These are the activations of a small neural network, seen along a few directions. Each row is one input.
In each table, some parts of the input vary, and every possible input appears once, in random order.
A made-up example of a description, with smaller parts first: one of 5 places around a ring, together with either a single point or one of 9 places along a line or (one of 2 separate values, together with one of 6 places along a line).
Shared parts are said once, and a part with two or three values counts as separate values.

Table:
R1: [ 1.91  1.10  2.19  1.76  1.34 -2.91  0.33  2.64  1.72 -0.32 -0.34 -2.99
  0.17  3.10]
R2: [-2.05  1.15  2.35  3.79 -1.72  0.98 -0.63 -0.02 -4.50  1.19 -0.99 -0.85
  1.80  0.78]
R3: [ 3.28 -0.13 -4.42 -0.51  2.43  0.47  0.81 -0.10  0.05  1.20  2.21 -0.98
 -3.24 -1.01]
R4: [ 3.04  1.70 -0.84  2.72 -1.09  1.03 -1.74  2.75  0.87  0.06  1.05 -3.31
  0.45  1.84]
R5: [-1.63  0.16  1.79  2.81 -0.81 -1.54  0.36 -0.36 -0.17 -1.02 -2.40 -4.37
  0.87 -0.24]
R6: [-2.03  0.02 -0.51 -2.25  2.46  0.80  1.41 -2.76 -0.24  0.86 -2.42 -2.16
 -1.61 -0.64]
R7: [ 2.26 -1.47 -2.99  1.29  1.31  3.16  1.58 -1.45 -1.24  1.58  0.93  1.59
 -2.55 -0.79]
R8: [ 0.60  0.45 -1.54 -0.77  3.17 -2.24  1.51 -1.65  1.91  1.65  1.36 -1.00
 -4.39  0.67]
R9: [-2.89 -1.36  3.33 -3.87 -4.70 -3.66 -2.44  2.67  3.49 -5.03  0.72  5.57
  5.59 -2.32]
R10: [-1.57 -0.55 -0.22 -1.14  0.58  3.20  0.55 -3.19 -4.25  2.55 -0.91  0.94
 -1.28  0.37]
R11: [ 1.83  0.74  0.33  4.26 -1.55  3.48 -0.58  2.17 -0.73  0.31 -0.85 -0.40
  1.60  2.45]
R12: [-2.76 -1.81  0.52 -8.09 -1.44 -2.76 -1.16 -0.70  3.10 -3.03  1.65  7.97
  2.59 -4.22]
Question: Describe the family of inputs behind these rows.
Answer: one of 2 separate values, together with either a single point or one of 5 places around a ring
Question: Changing only the choice among 2 separate values turns R4 into R3. The same change can be made to R2. Which row results?
Answer: R10
Question: Which other rows does R6 become when the choice among 2 separate values takes its other values? List them by row number.
Answer: R5

Table:
R13: [ 0.09  0.33  1.29  2.53  0.58  1.10  0.59  0.07 -2.24  0.78 -1.49 -2.57
  0.43  0.70]
R14: [ 0.52  0.38  0.23  2.69 -0.24  0.89  0.14  0.62 -2.29  0.71 -0.42 -1.39
  0.27  0.91]
R15: [-3.46 -3.03  1.18 -7.53 -4.20 -2.46 -1.84 -1.22  4.25 -4.27  1.13  7.52
  2.73 -3.44]
R16: [ 1.17  0.57 -2.04 -0.26  2.04  0.50  0.74  0.08  0.46  0.75  0.29 -0.73
 -1.47 -0.24]
R17: [ 1.33  0.03 -1.18  0.65  1.54  1.08  0.70 -0.78 -0.76  1.58  0.80 -0.41
 -1.88  0.04]
R18: [ 1.28  0.97  0.64  2.70  0.09  1.09 -0.26  1.20 -0.63  0.80  0.21 -1.25
  0.34  1.09]
R19: [ 0.56 -0.33 -1.85  0.70  1.30  1.19  1.23 -0.96 -2.19  1.36 -0.21 -0.10
 -1.73  0.32]
R20: [-3.59 -2.07  3.29 -5.70 -5.81 -3.00 -3.13  0.57  4.09 -4.96  0.72  5.67
  4.90 -2.52]
R21: [ 0.47  0.67 -1.40 -0.08  1.81 -0.96  0.79 -0.69  0.55  1.17  0.30 -1.17
 -2.36  0.96]
R22: [ 1.01  1.41  0.10  1.82  0.46  0.30 -0.45  1.45  0.33  0.30  0.10 -2.06
  0.54  0.28]
R23: [ 0.12 -0.36 -0.77  0.50  2.15  1.38  1.68 -1.50 -2.19  1.43 -1.25 -1.28
 -1.58  0.10]
R24: [ 0.50  1.42  0.53  1.98  0.28 -1.12 -0.20  1.17  0.62  0.35 -0.17 -2.22
 -0.19  1.82]
Question: Changing only one part turns R24 into R21. The same change can be made to R14. Which row results?
Answer: R19
Question: Describe the family of inputs behind these rows.
Answer: one of 2 separate values, together with either a single point or one of 5 places along a line

Table:
R25: [ 1.56  1.64 -2.51  4.82  2.58  4.86  0.29  0.38 -6.09  3.59 -1.21 -4.50
 -1.64  2.39]
R26: [-1.43 -0.95  0.58 -6.02 -2.08 -1.81 -2.99  0.78  6.50 -4.49  0.46  4.55
  2.98 -4.77]
R27: [-5.60 -2.61  0.15 -6.95 -4.22 -2.36 -1.48 -1.79  0.29 -3.63 -0.84  4.72
  3.58 -4.09]
R28: [ 4.20  2.82 -3.35  5.55  3.14  2.28  1.76  2.74 -0.69  3.41 -0.17 -6.61
 -2.88  1.59]
R29: [ 2.93  0.81 -2.24  4.87  1.42  2.87  1.64 -1.33 -6.95  3.35 -0.77 -3.11
 -1.99  2.89]
R30: [-0.13  0.01  2.38 -5.32 -2.39 -0.32 -3.04  0.52  6.13 -2.23  3.56  6.02
  2.31 -2.23]
R31: [ 3.66  1.22 -1.26  2.34  5.72 -0.29  2.93  1.07 -0.43  3.05 -0.05 -5.04
 -3.71  2.29]
R32: [-3.89 -4.22  0.27 -5.19 -3.94 -2.74  0.09 -2.69  0.60 -3.13 -0.08  6.32
  1.77 -2.81]
R33: [ 2.97  3.38 -4.31  4.40  3.84  2.49 -0.52  1.67 -2.20  3.35  0.86 -5.43
 -2.89  3.51]
R34: [-1.12  2.59  5.05  2.77 -4.83 -4.36 -3.88  4.96  4.05 -3.17  0.42 -0.97
  5.45  1.29]
R35: [-2.38 -3.20  1.85 -5.71 -3.47  0.07 -1.69 -1.13  2.33 -4.69 -1.28  5.26
  5.39 -4.35]
R36: [-1.10 -2.25  3.68 -5.01 -3.80  1.56 -1.70 -1.39  1.90 -2.39  1.83  6.74
  4.74 -1.84]
R37: [-2.79 -3.73  2.05 -4.12 -3.81 -1.05 -0.90 -1.98  1.14 -1.68  1.03  7.90
  1.91 -1.77]
R38: [ 2.54  2.97 -2.90  4.74  4.86  1.21  2.33  0.44 -0.84  2.99  0.77 -3.18
 -4.36  1.60]
R39: [-1.48 -1.83  0.48 -4.41 -2.55 -3.01 -1.48 -0.06  5.38 -1.91  2.71  7.18
  0.03 -1.06]
R40: [ 0.22  0.02  1.03  2.36  3.15  1.06  3.85 -2.91 -3.19  3.10 -4.01 -5.36
 -2.56  2.95]
R41: [ 1.20  1.03 -1.22  5.25  3.68  3.47  2.99 -1.21 -4.97  3.00 -0.93 -2.52
 -2.75  0.77]
R42: [ 2.41  0.91 -1.22  6.54  2.24  4.97  1.58  1.33 -4.81  3.20 -1.68 -6.06
 -2.01  0.12]
R43: [-1.97  0.45  6.89  2.58 -5.86 -2.36 -2.40  2.89 -0.24 -3.56 -1.14 -0.41
  7.44  2.03]
R44: [-4.22 -0.61 -1.52 -7.44 -3.06 -4.54 -2.01 -0.25  4.35 -3.61  0.99  3.89
  2.02 -3.51]
R45: [ 1.89 -0.47  0.88  3.05  4.71  2.33  2.90 -0.31 -4.58  3.26 -1.88 -4.25
 -2.90  0.40]
R46: [ 1.14  1.96 -0.28  2.29  4.71 -0.79  2.30 -0.94  1.06  2.82 -2.05 -6.13
 -4.98  3.21]
R47: [ 4.15  2.62 -3.80  4.63  2.62  0.86  1.00  0.63 -2.81  3.10  0.75 -3.65
 -3.86  3.70]
R48: [-2.75 -2.56 -0.71 -6.00 -2.67 -4.41 -1.57 -1.43  4.08 -3.73  2.71  4.64
 -1.09 -2.30]
Question: Changing only one part turns R42 into R28. The same change can be made to R45. Which row results?
Answer: R31
Question: Describe the family of inputs behind these rows.
Answer: one of 2 separate values, together with either a single point or one of 5 places around a ring or one of 6 places along a line
Question: Which other rows does R33 become when the choice among 2 separate values takes its other values? List them by row number.
Answer: R25

Table:
R49: [ 1.43  3.06  0.19  3.58  2.73  2.59  0.37  1.69 -3.09  2.82 -3.77 -7.63
  0.29  2.85]
R50: [ 1.78  3.61 -1.62 -0.60  0.25 -3.99 -1.65  3.58  7.14 -1.80  2.22 -1.01
  0.45  0.73]
R51: [-4.99 -2.97  0.21 -3.78 -2.26 -3.92  0.20 -3.42  1.59 -1.89 -0.83  3.76
  0.35 -1.70]
R52: [ 3.61 -0.20 -3.60  3.99  3.38  2.34  2.25 -0.91 -3.23  4.88  0.08 -2.99
 -5.44  2.19]
R53: [-2.44 -2.15 -1.51 -5.19 -3.45 -2.12 -0.13 -1.77 -0.37 -1.95  0.49  5.39
  0.66 -1.78]
R54: [ 2.46 -0.10 -4.02  3.89  5.14  3.15  3.45 -0.08 -4.27  2.77 -0.79 -2.91
 -3.50  1.36]
R55: [ 1.00  1.88 -4.05 -3.57  2.93 -3.41 -0.31  0.38  6.70 -0.35  2.79  0.40
 -2.83 -0.96]
R56: [ 2.30  1.26 -0.43  6.64  2.96  2.47  0.83  3.86 -4.23  2.88 -0.63 -4.94
 -0.58  2.16]
R57: [ 1.97  0.72 -1.79  3.64  5.26  2.56  3.09 -1.98 -4.59  3.06 -1.32 -5.24
 -3.62 -1.29]
R58: [ 3.76  1.17 -0.29  7.23  1.24  2.07 -0.21  2.08 -2.73  3.98  0.34 -5.19
 -2.36  3.12]
R59: [ 1.64  2.11 -1.60  4.23  4.71  1.08  2.44 -2.15 -3.00  5.01  0.46 -2.23
 -5.18  3.97]
R60: [-1.01 -0.49  1.67 -2.35 -4.81  1.40 -1.28  1.44  2.92 -2.85  0.57  4.54
  4.47 -1.16]
R61: [-1.78 -1.17  4.04 -3.01 -2.97 -0.91 -2.68  2.03  3.45 -2.09  0.22  3.65
  3.77 -2.51]
R62: [-2.26 -3.80  2.49 -6.07 -0.89 -2.70  0.39 -2.91  2.83 -3.23  0.28  2.61
  0.33 -1.82]
R63: [ 1.62  1.30 -2.76  0.83  4.75  3.41  1.65 -1.86 -3.36  3.08 -2.82 -6.26
 -3.21  1.49]
R64: [-0.68 -0.19  2.06 -1.72 -4.72  0.46 -3.67  1.38  0.30 -3.13  1.67  4.44
  4.74 -1.73]
R65: [-1.66 -2.64  0.75 -5.80 -0.83 -0.14 -0.66 -1.69  3.17 -2.07  0.65  5.38
  0.54 -3.52]
R66: [-4.82 -1.03  3.50 -0.65 -4.71 -4.12 -1.86  0.34  1.75 -3.50 -0.99  2.08
  3.03 -0.55]
R67: [-0.46 -1.95 -1.60 -4.62 -2.55  0.87 -1.27 -2.81  0.33 -2.33  1.84  6.12
  2.18 -2.58]
R68: [-1.49 -1.74 -0.76 -5.03 -2.38  2.55 -0.06 -1.72  2.32 -2.99  1.39  6.05
  0.71 -2.64]
R69: [ 2.01  3.70  1.18  6.92  2.29  0.31  0.86  1.44 -2.84  4.40 -0.05 -3.63
 -2.05  5.43]
R70: [-1.88 -2.36  5.66 -3.33 -3.50 -3.41 -1.91  0.95  2.96 -3.66  0.31  0.78
  3.21 -0.75]
R71: [-2.29 -0.55  1.53 -1.83 -5.66 -2.48 -1.87  1.10  0.35 -3.05  0.18  3.41
  4.10 -0.63]
R72: [ 2.17  2.52  0.75  6.63  3.07  1.94  2.05  1.04 -4.08  2.03 -2.28 -6.55
 -0.06  0.32]
Question: Describe the family of inputs behind these rows.
Answer: one of 2 separate values, together with either a single point or one of 5 places along a line or one of 6 places around a ring
Question: Which other rows does R51 become when the place on the ring of 6 takes its other values? List them by row number.
Answer: R53, R62, R65, R67, R68
Question: Which other rows does R57 become when the place on the line of 5 takes its other values? List them by row number.
Answer: R52, R54, R59, R63

Table:
R73: [-1.24 -1.88  2.57 -3.52 -3.12 -0.65 -2.16 -0.53  2.62 -2.62  0.48  3.78
  2.73 -1.90]
R74: [-2.46 -1.62  2.35 -3.58 -2.69 -0.95 -0.63  0.05  1.45 -2.70 -0.08  2.43
  3.04 -2.14]
R75: [-0.99 -0.47  1.67 -2.89 -2.19 -0.97 -1.52  0.68  4.12 -1.81  1.97  4.37
  1.70 -0.98]
R76: [ 4.34  1.85 -3.50  7.60  4.79  4.41  2.56  1.31 -5.15  4.71 -0.54 -5.69
 -3.40  2.26]
R77: [ 3.97  2.42 -2.06  7.68  4.46  4.33  2.58  0.20 -6.11  4.47 -1.14 -6.29
 -3.44  2.78]
R78: [-1.92 -1.19  1.64 -1.96 -3.84 -2.19 -1.80 -0.04  1.59 -2.07  0.78  3.69
  1.95 -0.61]
R79: [-0.93 -3.54 -6.21 -8.39  3.87 -0.20  3.02 -6.15  0.67  1.23  1.40  5.40
 -6.33 -3.53]
R80: [-2.55 -0.67  0.96 -2.37 -3.06 -2.41 -1.70  0.19  1.80 -2.46  0.28  2.45
  2.06 -1.69]
R81: [-2.11 -2.13  3.21 -3.13 -3.36 -0.73 -0.96 -0.32  1.18 -2.37  0.29  3.70
  2.79 -1.41]
R82: [-1.64 -1.36  1.77 -4.04 -2.48 -0.82 -1.50 -0.10  3.01 -2.69  0.55  2.45
  3.00 -2.49]
R83: [-1.28  0.04  0.72 -3.25 -1.47 -1.24 -1.51  0.99  4.27 -2.40  1.15  3.15
  1.94 -1.88]
R84: [ 2.97  2.98 -1.96  6.93  5.27  3.66  2.33 -0.11 -5.94  5.51 -1.80 -6.90
 -3.16  3.43]
R85: [ 4.33  3.45 -2.06  7.20  5.55  2.05  2.39  1.25 -3.39  4.84 -1.75 -8.53
 -4.02  3.76]
R86: [-2.99 -1.56  1.59 -2.95 -3.12 -1.77 -0.70 -0.23  1.08 -2.99 -0.78  2.85
  3.09 -1.82]
R87: [-0.94  0.23 -0.17 -2.74 -2.69 -2.47 -2.30  1.31  2.78 -2.68  1.08  2.16
  2.08 -0.88]
R88: [ 3.52  2.71 -1.15  7.50  6.33  0.28  3.32  0.67 -2.71  4.28 -1.09 -8.47
 -4.76  4.06]
R89: [-2.64 -2.07  2.44 -2.50 -3.79 -1.55 -1.03 -0.60  0.80 -2.66 -0.42  4.12
  2.84 -1.08]
R90: [-0.59 -0.28  0.70 -2.30 -3.37 -2.25 -2.63  0.94  2.50 -2.35  1.45  3.44
  1.83 -0.14]
R91: [ 3.16  3.10 -2.51  6.71  4.91  3.48  2.23  0.48 -4.56  4.77 -1.81 -8.11
 -3.94  4.26]
Question: Describe the family of inputs behind these rows.
Answer: either a single point or one of 6 places along a line or (one of 2 separate values, together with one of 6 places around a ring)
